Each row below holds a small network's activations on one input, seen along a few directions.
In each table, some parts of the input vary, and every possible input appears once, in random order.
Descriptions start from the smaller parts, as in this example, which fits no table here: one of 5 places around a ring, together with either a single point or one of 9 places along a line or (one of 3 separate values, together with one of 6 places along a line).
Shared parts are said once, and a part with two or three values counts as separate values.

Other details of the inputs shift rows strongly along two fixed directions, in all tables alike. That doesn't count.

Rows:
R1: [  8  25 -39  34 -20  11 -17 -10 -27 -24   4  38  26]
R2: [ -7   4 -13  -3   7   3 -16   3   2  -7  -7   3  -6]
R3: [  1 -28  22  -2  12 -17 -24  31  19  21 -49 -23  -6]
R4: [ -2 -37  56 -21  -3 -24  28  -4  26  14   1 -31 -19]
R5: [ 10   6 -16  13  -5   0   2  10 -18  -6  -7  13  23]
R6: [-12   4 -10  -7   6   0 -16   5  -2  -1  -6   5 -10]
R7: [  8  35 -44  54   2  15 -11   3 -31 -29  -1  37  21]
R8: [ 9 -1  3  9  3 -7  3  3 -7  1 -3  7 18]
R9: [-12 -21  22  18  19 -13 -16  35  21  12 -55 -24 -21]
R10: [ -2  18 -20  12 -14  12 -30   0  -9  -1  -9  13   3]
R11: [ 10  18  -4 -31  -6  33  32 -52  -4   0  90 -20 -20]
R12: [ -6 -10  30 -18 -11  -5  34 -22  12  13  37  -5 -14]
R13: [ -5 -24  33   3   6 -32  -8  34  22  -3 -55  -2   4]
R14: [ 13  28 -42  29 -25  15 -13  -1 -34 -30   3  30  30]
R15: [  3   5 -19  19  -5 -14 -16  26 -10 -25 -39  19  22]
R16: [ -8 -24  22  -2  -5 -14 -24  26  17   9 -60 -30  -6]
R17: [ -4  20   0 -32   2  14  57 -50  -6  -5  91  11 -12]
R18: [ 15  33 -61  23  -4  23 -32   2 -33 -14   1  18  25]
R19: [  1   2 -11  -6   8   2 -18   8   0 -10  -8  -5  -6]
R20: [ -9 -33  31  16   4 -38 -18  40  13  22 -73   4   9]
R21: [-13 -33  44 -23   9 -24  30   3  28   8  -2 -13 -17]
R22: [  0   9 -15  -8   5   4 -12   6   1  -9 -14  -7  -1]
R23: [  2  10 -18  10 -11  17 -24  -6  -6  -4  -8   7   2]
R24: [  7  10  -5 -11   1  18  40 -35  -9   4  67  11   6]
R25: [  3  20 -18 -18   5  24  18 -36 -12  15  63   0 -10]
R26: [-11 -42  69 -60  20  -2  53 -19  48  50  39 -55 -44]
Each input here is: one of 2 separate values, together with either a single point or (one of 3 separate values, together with one of 4 places along a line).
- Changing only the choice among 2 separate values turns R4 into R11. The same change can be made to R20. Which row results? => R25
- Change only the choice among 2 separate values in R26. List by row number the other rows that result. => R24
- Change only the choice among 3 separate values in R10. List by row number the other rows that result. => R6, R25

Rows:
R27: [ 10 -42  26 -27  76   6  -6  71  51  42 -49 -92 -86]
R28: [ 24  40 -22  -8 -25  37  14 -71 -25  34 108  -3  -8]
R29: [  4 -32  32  71  23 -41  10  40  25 -18 -84  17   7]
R30: [  12   47 -101   54  -44  -14  -74   21  -27  -92  -82   41   45]
R31: [-23 -35  86 -10  38 -49  55  16  28  43  22 -26 -36]
R32: [-56 -20  25   0 -10 -37 -41  57  15   1 -99 -17 -24]
R33: [ 35 -24 -29  38 -53 -21 -52  41 -14  -5 -64 -14  58]
R34: [ 11  -3  23  13  11 -29  16  44 -32 -30 -76  10  51]
R35: [-27  -7  67 -53  54 -18  71 -24  44  57  31   5   0]
R36: [  4  28 -47   0 -19  48   5 -95 -19  41 110  20   7]
R37: [ 12  59 -73  18 -30  47 -52  -5 -54 -91  18  65   9]
R38: [ 45  20 -26  -4 -27  59   4 -68 -48 -12 106  -4  26]
R39: [-50 -32  40 -93   7  11  51 -26  55  30  57  -3 -50]
- What do these inputs look like to the network? => either a single point or (one of 3 separate values, together with one of 4 places along a line)
- Change only the choice among 3 separate values in R28. List by row number the other rows that result. => R31, R32
- A walk changes only the place on the line of 4. It starts at R33 and steps to R38. List the rest of the walk in order. => R28, R36

Rows:
R40: [-16 -23  36 -16  11 -29   9  25  25  -5 -37 -16 -16]
R41: [ -7 -13  48 -57  31  15  89 -48  25  30 103 -38 -41]
R42: [  1 -32  31  14  -8 -32 -13  24  12  11 -52  -7   8]
R43: [ 12  26 -22   3 -21  19  14 -34 -23 -19  51  22  18]
R44: [  6  29 -58  43  -9  21 -76  26 -25 -15 -47  21  13]
R45: [-15 -30  38  -7  21 -32   6  26  27  10 -45 -19 -15]
R46: [ 15  24 -28 -25 -11  42   4 -36  -8   7  64 -18  -9]
R47: [ 10  26 -23   0 -27  15  16 -30 -24 -24  46  21  15]
R48: [-15 -30  40  -9  16 -31   1  30  31   1 -51 -14 -13]
R49: [  1  22 -47  44   7  -1 -39  33 -21 -19 -46  42  25]
R50: [-16 -37  43 -42  16 -16  -3  11  37  28 -25 -45 -39]
R51: [  8   8 -18  33 -13  -2 -23   9 -22  -1 -26  24  29]
R52: [ 15  31 -40  17 -13  31  14 -36 -34  -4  66  27  25]
- What do these inputs look like to the network? => either one of 3 separate values or (one of 2 separate values, together with one of 5 places along a line)
- Change only the choice among 2 separate values in R51. List by row number the other rows that result. => R49
- Change only the place on the line of 5 in R40. List by row number the other rows that result. => R41, R45, R48, R49
